A small network was shown many inputs. Here are its activations along a few directions, one row for each input.
Each table varies a few parts of the input and shows all the possible inputs, shuffled.
A made-up example of a description, with smaller parts first: ring(8) and (point or (values(2) and line(4)) or ring(9)).
Shared parts are said once, and a part with two or three values counts as separate values.

Table:
row 1: [ 12 -12  -7 -16 -18 -12 -30 -20   2   7  -4 -22 -12 -30  -2   1 -13 -35]
row 2: [ 11 -12   0 -21 -11  -4 -41 -19  -1   4   2  -8  -8 -38  -4  12 -12 -23]
row 3: [ 18 -25   4 -23 -20   0 -27 -30  -9   4   9   2   4 -37 -19   5 -11 -32]
row 4: [ 22  -7  22  -3 -38   3 -40 -30  -2  12   0   4  18  -9   4  -7 -15 -47]
row 5: [-17  -4  -2  30  32 -14  43  42  -4 -27  11 -20  -3  43   9   8  31  48]
row 6: [-11   0 -14  32  17  43  41  11  -5   1  -4   4  -3   5   1 -13  13  28]
row 7: [ 31   4  -2 -49 -23  -8 -13  -9  25   3  -6  12   8 -37  -5  -6   0 -30]
row 8: [ -2 -30 -10 -13 -12 -14 -37  -7   4   7   4 -15 -11 -17   8  -2  -2 -26]
row 9: [-20  53   8 -24  28  -6  58  36  29 -16  -4  21  14  13  -7  11 -16  20]
row 10: [-13  20   5  15   3  32  13   3  -9  10  -5   9 -12  20   8  -1  11  20]
row 11: [-20  17  -5  22  36  21  56  10 -13  -1   0   7   0   0   1   3   3  39]
row 12: [ 13 -26  -2  -3 -33   6 -28 -31  -4   6  -3  -1  21 -23 -11 -11  -8 -44]
row 13: [-13  25  -7  27  35  -5  41  29 -10 -15   7  -7   1  21   5  22  13  43]
row 14: [ -7  24 -13  16  27   7  38  27 -12  -9   3 -27 -11  16   8   2   2  27]
row 15: [-16 -14   1   8  20 -11  12  24   0 -11  -4   5 -14  47   6   7  26  39]
row 16: [ 20  -7  17  -4 -34 -17 -51 -29   6  21  -2   9  18  -9  -5 -19 -24 -35]
row 17: [  4 -26   3 -18 -18 -13 -45 -29   6  10  -2   2   3  -4  10 -12 -21 -24]
row 18: [-12  21   3  23   9  -8   8  22  -4  -6  -5  25 -15  38  -5  -1  24  32]
Q: What do these inputs look like to the network?
A: values(2) and (point or ring(8))
Q: The inputs of row 9 and row 7 match in every part but the values(2) part. If row 15 is changed in the same way as row 9 into row 7, which row does it become?
A: row 17
Q: Change only the ring(8) part in row 6. List by row number the other rows that result.
A: row 5, row 10, row 11, row 13, row 14, row 15, row 18
Q: Change only the values(2) part in row 14. List by row number the other rows that result.
A: row 1
